Each row below holds a small network's activations on one input, seen along a few directions.
In each table, some parts of the input vary, and every possible input appears once, in random order.
Descriptions start from the smaller parts, as in this example, which fits no table here: one of 5 places around a ring, together with either a single point or one of 11 places along a line or (one of 3 separate values, together with one of 4 places along a line).
Shared parts are said once, and a part with two or three values counts as separate values.
In the rows, 128 means zero.

Other details of the inputs vary at random and push rows far along two fixed directions, the same in every table; ignore that.
These rows show it; all are for the same input, with only those details redrawn:
[119 154 138 150 157  73 139  53  54  62 131]
[127 103 130 116 120 131  80 109 140 141 138]
[134 163 117 127 124 121 102  98 138 123  74]
[126 103 130 116 120 131  80 109 140 141 138]
[111  73 152 132 148  92 104  74  67  95 210]
[134 163 117 127 124 121 102  98 138 123  75]

A family of inputs:
r1: [144 107 147 116 109 132  88 131 146 121 145]
r2: [121 101 124 116 124 130  77 101 138 148 136]
r3: [117 102 145 124 121 139 143 158 166 123 151]
r4: [132 176 121 135 105 147 145 142 113 136  87]
r5: [200 139 152  74 198  91 110 101 143 230 166]
r6: [171 159 103 126 132 127 136 142 153  91  87]
r7: [148 150  82 127 150 127 125 113 144 117  77]
r8: [153 104 132 102 121 142 113 142 155 110 152]
r9: [ 92  99 143 140 119 126 109 125 152 155 136]
r10: [139 165 123 127 121 122 104 105 140 116  76]
r11: [117  97  93 123 135 148 123 152 108 169 139]
r12: [126 101 114 117 130 144  89  97 142 147 142]
r13: [123 109 161 139 105 142 136 156 168 121 155]
r14: [114 164 134 151 123 133 148 124 159 122  83]
r15: [130 111 128 109 106 153 136 168 118 144 151]
r16: [121 174 125 134 103 133 129 140 106 143  79]
r17: [161 171 131 128 115 137 126 122 152  95  89]
r18: [135 102 108 123 119 147 133 172 115 150 148]
r19: [143 159 104 113 139 133 126 110 146 111  79]
r20: [115 165 148 149 112 119 139 137 157 116  80]
r21: [112 100 140 124 126 139 139 152 164 130 148]
r22: [136 114 131 109  99 151 140 174 121 138 155]
r23: [126 151 142 172 160  73 208 119  82  36 144]
r24: [117  91 119 138 138 132 137 155 162 136 145]
r25: [112  89 114 138 141 132 135 148 159 142 143]
r26: [107  74 172 140 143 100 170 130  97  71 225]
r27: [107  87 108 139 144 131 132 140 157 149 140]
r28: [142 106 133 117 120 146  97 119 149 127 149]
r29: [131 118 139 124  95 156 126 159 117 148 153]
r30: [102 111 127 123 108 142 101 137 103 174 137]
r31: [125 168 106 120 122 145 151 144 111 139  81]
r32: [158  95 111 115 133 136 111 146 152 116 149]
r33: [114 164  96 120 131 145 144 130 106 152  77]
r34: [119 115 129 124 106 157 119 146 112 161 148]
r35: [137 120 142 124  89 155 130 165 120 142 157]
r36: [130 159  86 133 134 139 148 148 109 145  78]
r37: [126 169 158 149 102 119 146 150 162 104  84]
r38: [141 104 112 122 113 147 137 179 118 144 151]
r39: [120 166 101 120 127 145 147 137 109 145  79]
r40: [104 161 137 150 120 118 134 122 152 130  75]
r41: [148 102 127 102 126 143 110 135 152 116 149]
r42: [154 168 103 133 110 136 163 174 120 119  89]
r43: [126 117 148 123  88 142 114 164 112 149 147]
r44: [161 150 164  96 197  88 135 128 159 235 175]
r45: [188 209 140  90 181  95 156 126 109 244 104]
r46: [114 171 106 135 119 147 134 121 106 156  81]
r47: [120 167 153 149 108 119 142 144 159 110  82]
r48: [131  96 110 102 138 142 102 113 145 136 142]
r49: [103 154 111 136 141 128 153 119 156 132  77]
r50: [157 170 140 127 108 123 114 126 147  96  82]
r51: [115  73 143 133 155 106 116  69  72  94 217]
r52: [113 113 123 124 111 156 116 139 110 167 145]
r53: [114 158 122 136 134 129 158 134 160 119  81]
r54: [ 87  72 162 156 149 104 148  94  88 103 215]
r55: [136  88  89 116 149 135 100 117 143 142 139]
r56: [145 148 115 151 176  76 171  80  60  39 137]
r57: [132 119 151 123  82 140 118 170 115 143 151]
r58: [ 97 100 134 141 126 140 121 120 156 154 143]
r59: [115 172 120 133 107 133 126 133 104 150  77]
r60: [102 103 155 139 113 127 115 140 156 141 141]
r61: [154 152  88 126 146 127 128 120 146 110  78]
r62: [120 116 143 123  94 142 111 158 110 155 144]
r63: [138 106 142 116 113 132  85 124 144 127 142]
r64: [ 94 147 137 159 170  81 193  81  75  65 135]
r65: [125  95 104 103 142 141  99 106 143 143 140]
r66: [ 97  76 174 155 142 105 153 108  92  89 220]
r67: [137 105 127 117 124 146  94 112 146 133 146]
r68: [124 110 124 109 112 153 133 161 115 151 148]
r69: [115 146 132 172 170  75 200 106  78  50 138]
r70: [134 154 130 138 169  83 169  69  61  41 137]
r71: [128  94 129 137 128 132 144 169 166 123 151]
r72: [148 108 138 117 116 146 100 126 151 120 151]
r73: [127 103 130 116 120 131  80 109 140 141 138]
r74: [136 161  91 133 129 139 152 155 111 138  81]
r75: [110 160 165 173 148  85 192  93  79  48 143]
What is each input in this table made of?
Answer: one of 3 separate values, together with either a single point or (one of 4 places along a line, together with one of 6 places along a line)
Changing only the choice among 3 separate values turns r66 into r4. The same change can be made to r60. Which row results?
Answer: r16
Changing only the choice among 3 separate values turns r37 into r57. The same change can be made to r44. Which row results?
Answer: r45
Change only the choice among 3 separate values in r56. List by row number the other rows that result.
Answer: r18, r69
Start at r58 and move only the place on the line of 6, one step at a time. The first step leads to r54. Which rows follow, in order?
Answer: r14, r66, r75, r13
Change only the place on the line of 4 in r32. List by row number the other rows that result.
Answer: r1, r41, r72

A family of inputs:
r76: [108  55 152 135 128 122 136 138 101 103 220]
r77: [123  55 165 126 155 101 104  98 141 116 219]
r78: [129 184 125 159 133 109 172 117 147  54  65]
r79: [139 194 117 130 150 105 149  98  87 134  82]
r80: [126 187 132 161 132 106 174 116 148  57  66]
r81: [131 109 115 111  87 180 104 192 189 180 111]
r82: [122  66 148 113 149 115 109 111  85 155 221]
r83: [145 176 123 140 159  95 140  84 148  81  77]
r84: [129 109 124 114  88 176 105 189 199 177 112]
r85: [107  71 146 143 140 107 156 123  51  85 223]
r86: [148 104 126 104 120 153  74 143 235 170 110]
r87: [146 114 119  96 115 161  79 152 199 200 111]
r88: [125 192 127 155 129 111 176 124 118  80  69]
r89: [136 196 124 132 150 103 151  97  89 138  83]
r90: [146 181 110 132 156 104 142  91 118 101  77]
r91: [126 109 132 117  88 172 105 187 208 174 112]
r92: [145 190 103 126 151 111 147  99  85 128  79]
r93: [144 114 127  99 115 157  79 150 209 197 111]
r94: [109  61 139 129 125 129 139 146  64 124 223]
r95: [121 198 131 155 127 110 179 128 102  96  72]
r96: [131 181 118 157 133 112 171 118 146  51  64]
r97: [102  78 158 145 137 104 159 125  47 100 225]
r98: [120  69 154 115 148 112 111 111  87 159 222]
r99: [148 114 110  93 114 166  79 155 189 203 110]
r100: [143 119 123  96 113 161  81 154 193 211 112]
r101: [125  82 148 128 165  92 127  86  80 103 208]
r102: [120 201 128 152 124 114 181 132  85 110  75]
r103: [121 200 129 153 125 112 180 130  94 103  73]
r104: [131 111 113 109  86 181 105 194 180 187 111]
r105: [126 112 130 115  87 174 106 189 200 181 112]
r106: [130 187 113 152 129 116 174 125 115  73  68]
r107: [108  58 150 134 127 124 136 140  93 109 220]
r108: [134 104 110 110  89 180 102 190 195 170 110]
r109: [129  74 147 133 170  88 123  79 107  76 206]
r110: [101  79 156 144 137 105 160 127  38 106 226]
r111: [123  64 149 114 150 113 108 109  94 149 220]
r112: [146 112 121  98 116 159  78 150 207 193 111]
r113: [142 192 110 128 151 108 148  98  86 131  81]
r114: [150 111 103  91 115 168  77 155 187 200 110]
r115: [145 187 105 127 152 110 145  97  93 121  79]
r116: [102  69 174 155 143  95 154 112 107  61 219]
r117: [148 111 112  94 116 164  77 152 197 197 110]
r118: [107  63 146 131 125 127 140 145  66 128 224]
r119: [142 190 112 129 152 107 147  97  95 125  80]
r120: [ 90 165  94 164  77 145 103  84 108  30  33]
r121: [128 111 122 112  87 177 105 191 190 184 112]
r122: [110 163  98 145 103 127  74  44  99  46  50]
r123: [110  59 141 131 126 128 138 144  72 118 222]
r124: [146 183 109 130 154 106 143  93 110 108  78]
r125: [138 190 129 136 153  98 147  92 114 118  81]
What is each input in this table made of?
Answer: one of 2 separate values, together with either a single point or (one of 4 places along a line, together with either a single point or one of 5 places along a line)
Changing only the choice among 2 separate values turns r112 into r88. The same change can be made to r77. Which row results?
Answer: r116
Change only the place on the line of 4 in r83. List by row number the other rows that result.
Answer: r77, r86, r109
Start at r76 and move only the place on the line of 5, one step at a time. The first step leads to r107. Which rows follow, in order?
Answer: r81, r104, r118
Change only the place on the line of 4 in r96. List by row number the other rows that result.
Answer: r78, r80, r116
Change only the choice among 2 separate values in r92. List by row number the other rows that result.
Answer: r94
